Each row below holds a small network's activations on one input, seen along a few directions.
Each table varies a few parts of the input and shows all the possible inputs, shuffled.
A made-up example of a description, with smaller parts first: one of 8 places around a ring, together with either a single point or (one of 2 separate values, together with one of 4 places along a line) or one of 11 places around a ring.
Shared parts are said once, and a part with two or three values counts as separate values.
In the rows, zero is written as 128.

Other details of the inputs shift rows strongly along three fixed directions, in all tables alike. That doesn't count.

Table:
x1: [141 120 150 126 111 139 121 113  73 152 138 144]
x2: [207 105 186 164 125 208 173  60  53 207 146 158]
x3: [102 172  76 164 181 141 151 124 186  74 122 130]
x4: [159  85 183  63 122  99  67 111  56 147 106 138]
x5: [188  81 179 149 113 199 187  63  74 224 165 146]
x6: [151 135  96 153 191 142  85  54 146 101 161 145]
x7: [106 175 130 149 111 132 177 199 149 112  91 123]
x8: [111 169 139 146  87 135 173 210 120 143  95 131]
x9: [103 148  60 158 173 133 140 128 208 104 141 120]
x10: [ 91  91 152  51  62  50  65 171  98 122 115 101]
x11: [105 149  59 156 175 133 144 131 209 107 139 120]
x12: [146 120 150 141 108 146 126 112  82 148 146 139]
x13: [101 165 136 143  81 128 171 213 116 130  95 127]
x14: [156  97 107 125 179 131  92  40 162 111 176 118]
x15: [134 122 141 168 107 189 223 133 126 187 124 145]
x16: [ 50 140 129  84  67  70 150 236 157 104  70 100]
x17: [120 175  68 171 183 134 130 128 187  85 122 134]
x18: [142  99 185  84  87  97  79 114  67 123 138 119]
x19: [135 123 135 172  99 193 218 140 110 204 129 148]
x20: [100  87 163  33  54  30  38 172  97 117 123  94]
x21: [159 102 106  95 208  99  22  54 124  95 141 138]
x22: [ 96 136 129 118  98 121 177 190 158 141 102 116]
x23: [118 166  87 158 173 131 130 128 182  64 129 117]
x24: [152 110 127 101 177  92  32  45 133  72 159 122]
Description of these inputs: one of 2 separate values, together with either a single point or one of 5 places along a line or one of 6 places around a ring.
The inputs of x11 and x22 match in every part but the choice among 2 separate values. If x20 is changed in the same way as x11 into x22, which row does it become?
Answer: x14
Change only the choice among 2 separate values in x10. List by row number the other rows that result.
Answer: x16

Table:
x25: [177  93 126 134 165 152  96  29 123 134 180 132]
x26: [131 119  86 124 194 120  93  87 170 106 128 134]
x27: [138 121 155 116 118 123 116 118  96 132 131 135]
x28: [112 166  51 193 187 166 173 117 208 103 141 134]
x29: [114 122 123 116 123 108 116 133 141 109 125 118]
x30: [115 131 120 120 121 107 123 151 157 115 125 116]
x31: [133 110 144 118 106 129 125 123 100 151 134 125]
x32: [ 87 136 121  99 103  86 118 182 141 106 108 111]
x33: [109 124 122 115 122 114 126 145 138 116 124 120]
x34: [106 135 108 122 123 112 126 148 149 115 130 120]
x35: [152 120 143 126 131 135 110 114 100 136 128 135]
x36: [143 123 151 128 122 135 117 113  98 134 130 136]
x37: [129 149 138 164 120 168 187 142 115 152 111 148]
x38: [123 106 127  87 142  98  91 124 127 128 112 127]
x39: [121 125 124 110 126 104 112 137 149 115 134 113]
x40: [134 126 101 125 165 121  99  83 167  95 151 117]
x41: [143  99 149 116 116 134 115 104 101 147 142 129]
x42: [147 126 142 127 129 138 123 126 100 140 124 135]
x43: [115 137 131 138 103 132 155 150 126 147 127 132]
x44: [137 153 132 167 124 170 181 151 115 153 111 145]
x45: [133 157 128 168 132 170 180 144 122 145 115 142]
x46: [108 131 127 110 110  92 117 157 148 109 116 108]
x47: [137 128 153 125 117 135 128 127  96 137 124 137]
x48: [116 149 125 123 126 112 119 161 130 106 113 125]
x49: [138 114 143 126 111 129 114 110 109 146 146 129]
x50: [115 147 134 123 113 108 116 160 122 108 107 123]
x51: [128 121 139 139 113 151 171 132 114 154 126 133]
x52: [140 116 141 124 120 135 137 118 121 145 139 126]
What do these inputs look like to the network?
Answer: one of 2 separate values, together with either a single point or one of 5 places along a line or one of 8 places along a line
The inputs of x38 and x26 match in every part but the choice among 2 separate values. If x52 is changed in the same way as x38 into x26, which row does it become?
Answer: x46
Change only the choice among 2 separate values in x35. List by row number the other rows that result.
Answer: x42
Change only the place on the line of 8 in x31. List by row number the other rows that result.
Answer: x25, x28, x29, x30, x41, x46, x49
Change only the choice among 2 separate values in x28. List by row number the other rows that result.
Answer: x34

Table:
x53: [147 118 132 134 139 146 135 119 119 168 121 148]
x54: [104 181 119 124 136  88 102 188 136  43  90 116]
x55: [128 115 158 114  72 129 154 171  82 165 128 119]
x56: [175 107 117 175 161 194 147  60 110 169 179 139]
x57: [146  73 178  85  84 119 114 118  81 145 140 101]
x58: [164 131 115 197 148 205 193  65 135 176 180 148]
x59: [173 132 110 187 175 208 181  88 127 191 132 170]
x60: [145 127 132 153 137 174 204 133 137 189 118 146]
x61: [188 103 124 152 176 186 141  50 117 186 160 157]
x62: [135  92 136  70 126  53  27  59 153  65 175  86]
x63: [ 76 157 126 126  68  93 147 208 149 116 106 114]
x64: [ 67 166 106 130  84  99 156 249 148 112  78 107]
x65: [176  53 201  66  79  89  32  42  60 151 203 110]
x66: [102 117 155 109  80 127 159 172  92 169 102 136]
x67: [ 95 241  51 226 200 160 166 148 230  27 120 135]
x68: [101 150  42 155 213 138 110  92 204  76 135 135]
x69: [157 170 154 166 146 173 171 153  97 141  86 162]
x70: [146  89 182  79  89 113 136 144  97 174  99 119]
x71: [ 89 111 161  92  69 117 165 181  99 163  97 133]
x72: [135 121 162 124  66 120 122 142  80 163 137 131]
x73: [104 171 112 114 163  86  85 147 131  51  86 133]
x74: [109  86 122  52 147  47  29  92 156  58 130  95]
x75: [ 65 156 104 130 107 106 149 214 143 117  73 133]
x76: [144 105  71 115 209 104  46  37 188  57 198  98]
What do these inputs look like to the network?
Answer: one of 4 places along a line, together with either a single point or one of 5 places along a line
The inputs of x57 and x74 match in every part but the place on the line of 4. If x76 is changed in the same way as x57 into x74, which row does it become?
Answer: x71
A walk changes only the place on the line of 4. It starts at x72 and steps to x64. List the rest of the walk in order.
Answer: x75, x59
Which other rows agree with x72 in the place on the line of 4? List them by row number.
Answer: x58, x62, x63, x65, x67
